These are the activations of a small neural network, seen along a few directions. Each row is one input.
Each table varies a few parts of the input and shows all the possible inputs, shuffled.
A made-up example of a description, with smaller parts first: one of 5 places around a ring, together with either a single point or (one of 2 separate values, together with one of 4 places along a line) or one of 11 places around a ring.
Shared parts are said once, and a part with two or three values counts as separate values.

Other details of the inputs shift rows strongly along two fixed directions, in all tables alike. That doesn't count.

A family of inputs:
x1: [-30, 20, -33, 11, 32, 41, -21, 12, -11, -1, -6]
x2: [-20, 20, -46, 5, 22, 40, -9, 27, -13, 3, 6]
x3: [56, -20, 94, -15, -28, -51, 19, -1, 32, -30, -11]
x4: [21, -35, 4, 31, 34, -1, 1, -18, -11, 10, -26]
x5: [-24, 21, 35, -13, -18, -21, 8, 6, 25, -14, 5]
x6: [60, -36, 60, -36, -53, -50, 36, 21, 15, -33, 13]
x7: [-5, 36, 51, -44, -36, 8, -6, -8, 56, 11, -1]
x8: [38, -17, 79, -10, -30, -62, 9, 3, 25, -17, 0]
x9: [-79, 85, 5, -21, -28, 12, -4, 18, 16, -6, 18]
x10: [42, -35, -25, 20, 17, 2, -6, -15, -29, 1, 4]
x11: [40, -65, -29, -4, -10, 20, -18, -12, -15, 36, -20]
x12: [7, -43, -19, 28, 22, -24, 12, 0, 5, 8, -24]
x13: [-43, 18, -35, 18, 32, 34, 10, 11, 13, 2, -16]
x14: [55, -13, 57, -29, -27, -50, 21, -18, 21, -36, 13]
x15: [13, -32, -27, 33, 5, -29, 3, -29, -18, 14, -13]
x16: [46, -28, 41, -29, -28, -29, 11, 6, 2, -35, -2]
x17: [23, -39, -24, 10, 27, -5, 8, 5, -1, -10, -25]
x18: [37, -40, -14, 12, 21, 3, -8, -7, -36, 3, -10]
x19: [19, -37, -14, 33, 27, -5, 13, -32, -2, 0, -18]
x20: [-36, 11, -40, 5, 30, 38, -11, 7, -9, -8, -11]
x21: [7, -36, -17, 25, 10, -28, 1, -21, -24, 15, -26]
x22: [31, -47, -22, 17, 7, 4, 7, 20, -23, 5, -4]
x23: [-37, 16, -47, 4, -4, 26, -34, -13, 5, 52, -19]
x24: [-25, 11, -53, 0, 20, 37, 0, 22, -11, -4, 0]
x25: [-18, 45, 58, -20, -21, -25, 3, 3, 21, -2, 25]
x26: [48, -30, 33, -19, -40, -33, 23, -9, -6, -22, 26]
x27: [51, -14, 75, -12, -20, -48, 26, 10, 39, -24, -7]
x28: [-42, 15, -25, 17, 35, 35, 2, -11, -5, 7, -13]
x29: [-26, 9, -34, 9, 12, 44, -10, 10, -38, 15, 16]
x30: [-47, 92, 4, -24, -5, 33, -9, 8, 16, -13, 46]
x31: [4, 21, 26, -37, -20, -2, 8, 3, -4, -23, 18]
x32: [17, -32, -14, 42, 23, -21, -4, -24, -10, 19, -3]
x33: [20, -59, -24, 12, 2, 8, 5, 5, -32, -6, -12]
x34: [-16, 29, 27, -8, -18, -26, 12, -13, 24, -7, 25]
x35: [9, 25, 15, -28, -24, -3, 9, -5, 3, -24, 31]
x36: [-65, 92, 3, -16, -23, 8, -3, 32, 22, 4, 27]
x37: [-27, 25, -40, 9, 34, 35, -10, 22, 0, 2, -2]
x38: [36, -44, -25, 25, 5, 3, 0, -10, -35, 8, 11]
x39: [-45, 12, -28, 20, 30, 39, -1, 1, 3, -1, -20]
x40: [20, -26, -21, 40, 8, -27, -7, -23, -21, 22, -7]
x41: [-14, 4, -52, -18, 4, 57, -35, -3, -5, 32, -8]
x42: [7, 26, 54, -38, -49, -5, 7, 28, 6, -25, 33]
x43: [9, -36, -27, 26, 7, -30, 9, 1, -6, 10, -28]
x44: [-6, 41, 56, -21, -44, -37, 0, 13, 19, -12, 12]
x45: [22, -54, -16, 14, 7, -9, -22, -27, 13, 46, -34]
x46: [35, -43, -17, 14, 17, 7, -12, 5, -28, -6, -16]
x47: [30, -36, -9, 16, 34, -1, -9, -12, -23, 3, -17]
x48: [-11, 36, 37, -11, -26, -29, -2, 0, 2, 5, 13]
x49: [-48, 77, 1, -56, -22, 49, -28, 7, 39, 14, 17]
x50: [-45, 24, -34, 26, 28, 18, -7, 18, 6, 20, 0]
x51: [-33, 29, -28, 31, 33, 36, -5, -13, -1, 12, 5]
x52: [-80, 84, 15, -23, -10, 15, 1, 7, 21, 1, 31]
x53: [23, -56, -19, 9, 6, 3, 9, -7, -39, 3, -6]
x54: [-4, 26, 31, -33, -8, -6, 7, -2, 9, -23, 11]
Each input here is: one of 6 places along a line, together with either a single point or (one of 2 separate values, together with one of 4 places along a line).
Question: The inputs of x43 and x12 match in every part but the place on the line of 6. If x40 is changed in the same way as x43 into x12, which row does it become?
Answer: x32
Question: The inputs of x41 and x23 match in every part but the place on the line of 6. If x2 is changed in the same way as x41 into x23, which row does it become?
Answer: x36
Question: Change only the place on the line of 4 in x35. List by row number the other rows that result.
Answer: x16, x24, x31
Question: List by row number the other rows that have the place on the line of 6 in common with x39.
Answer: x3, x4, x7, x13, x19, x27, x28, x51

A family of inputs:
x55: [-24, 55, 16, -23, -24, 13, 18, 49, 22, -29, 35]
x56: [-42, -6, -66, 41, 44, 33, -30, -34, 21, 66, -43]
x57: [71, -53, 48, -1, -33, -66, -10, -13, -11, 3, -4]
x58: [-64, -9, -61, 47, 41, 10, -9, -10, 0, 47, -44]
x59: [-33, -27, -59, 20, 37, 48, 2, -5, -39, 4, -8]
x60: [-17, 72, 26, -38, -30, 24, -5, -8, 13, 4, 41]
x61: [-29, 56, 17, -51, -17, 14, 9, 30, 11, -31, 20]
x62: [-28, 68, 16, -15, -31, -1, 20, 8, 1, -22, 46]
x63: [96, -50, 52, -42, -19, -37, 6, -13, 21, -23, -12]
x64: [-23, 34, 33, -43, -34, 23, -4, 3, 9, -20, 23]
x65: [75, -62, 62, -18, -28, -50, 28, 30, 4, -25, -12]
x66: [25, -31, -38, 12, 24, -1, 10, 5, -14, -24, -12]
x67: [-30, -16, -71, 32, 39, 46, 6, -8, -30, -7, 5]
x68: [26, -29, 56, 73, 73, -62, 20, -30, 13, -24, -42]
x69: [30, -47, -21, 1, 21, 29, -6, -30, -11, 7, -7]
x70: [-21, -19, -61, 25, 29, 58, -26, 29, -26, 23, -22]
x71: [-22, 57, 20, -53, -27, 23, -13, 23, 16, -23, 13]
x72: [-11, 54, 25, -44, -24, 39, -6, 33, 32, -4, 29]
x73: [25, -55, 19, 21, -7, -52, -10, -28, 25, 32, -56]
x74: [12, -36, -20, 26, 12, -24, -4, -2, -35, 15, 0]
x75: [-25, -4, -59, 31, 23, 43, -24, -12, -46, 29, -11]
x76: [-34, 67, 14, -11, -29, -16, 7, 16, 6, -15, 54]
x77: [16, -34, -17, 21, 9, -8, 10, -10, -41, 6, -8]
x78: [-59, 66, 20, -5, -25, -27, 16, 2, 55, 3, 8]
x79: [87, -51, 48, -8, -23, -58, -5, -26, 4, 9, 7]
Question: What do these inputs look like to the network?
Answer: either a single point or (one of 4 places along a line, together with either a single point or one of 5 places along a line)
Question: A walk changes only the place on the line of 5. It starts at x70 and steps to x71. List the rest of the walk in order.
Answer: x64, x75, x57
Question: Change only the place on the line of 4 in x78. List by row number the other rows that result.
Answer: x56, x58, x73

A family of inputs:
x80: [-2, 7, 5, -8, 0, 12, -1, 16, -3, -5, 3]
x81: [-6, 21, 1, -13, -3, 11, -8, -7, 8, 2, 7]
x82: [-9, 24, 3, 0, 1, -1, 1, -5, -1, -4, 15]
x83: [-8, 11, 6, -14, -10, 1, 1, -8, 10, -2, 2]
x84: [-5, 30, 29, -28, -24, -1, 5, -4, 24, -6, 17]
x85: [-21, -5, -19, 21, 13, -4, -13, -11, 9, 33, -21]
x86: [-10, 9, -8, -18, -18, 11, -2, 8, 1, 0, 4]
x87: [-14, 33, 29, -17, -22, -16, 13, -1, 11, -16, 20]
x88: [87, -95, 28, 24, 18, -46, 10, -20, -10, -8, -39]
x89: [6, -14, -19, 0, 4, 22, -15, 2, -15, 12, -4]
x90: [2, 14, 0, -20, -15, 11, -8, 7, 2, 0, 11]
x91: [-5, -7, -22, 12, 4, 8, 1, 4, -16, 4, 8]
x92: [-8, 29, 23, -10, -15, -9, 11, -4, 11, -10, 21]
x93: [-6, 18, -3, -6, -8, 2, -1, 9, -9, -5, 18]
x94: [-1, 14, 15, -14, -6, 9, -8, -7, 6, 3, 6]
x95: [-1, -23, -35, 17, 22, 21, 0, 9, -13, 5, -12]
x96: [-8, 24, 26, -14, -7, -1, 10, 5, 23, -16, 10]
x97: [-18, -15, -32, 46, 26, -10, -8, -13, -9, 29, -22]
x98: [84, -53, 74, -16, -38, -68, 17, -4, -1, -23, 2]
x99: [-5, -22, -35, 18, 11, 5, 1, 2, -26, 4, -5]
x100: [-26, 20, 12, 11, 4, -14, -1, 5, 25, 9, -16]
x101: [1, -17, -36, 16, 25, 20, -6, 10, -16, 4, -11]
x102: [-6, 2, -16, 11, 25, 13, -3, -1, 0, -2, -8]
x103: [-2, -10, -17, 24, 22, 8, -6, -12, -21, 8, -4]
x104: [-5, -24, -36, 13, 19, 15, 1, 9, -15, 2, -17]
x105: [1, 8, 2, -18, -19, 10, -2, 6, 5, 2, 10]
x106: [-13, 23, 25, -16, -9, -6, 11, 5, 21, -19, 5]
Question: What do these inputs look like to the network?
Answer: one of 3 separate values, together with either a single point or (one of 2 separate values, together with one of 4 places along a line)
Question: The inputs of x96 and x84 match in every part but the choice among 3 separate values. If x100 is changed in the same way as x96 into x84, which row does it become?
Answer: x85
Question: List by row number the other rows that have the choice among 3 separate values in common with x93.
Answer: x82, x87, x91, x92, x97, x98, x99, x103
Question: Change only the choice among 2 separate values in x106. List by row number the other rows that result.
Answer: x104
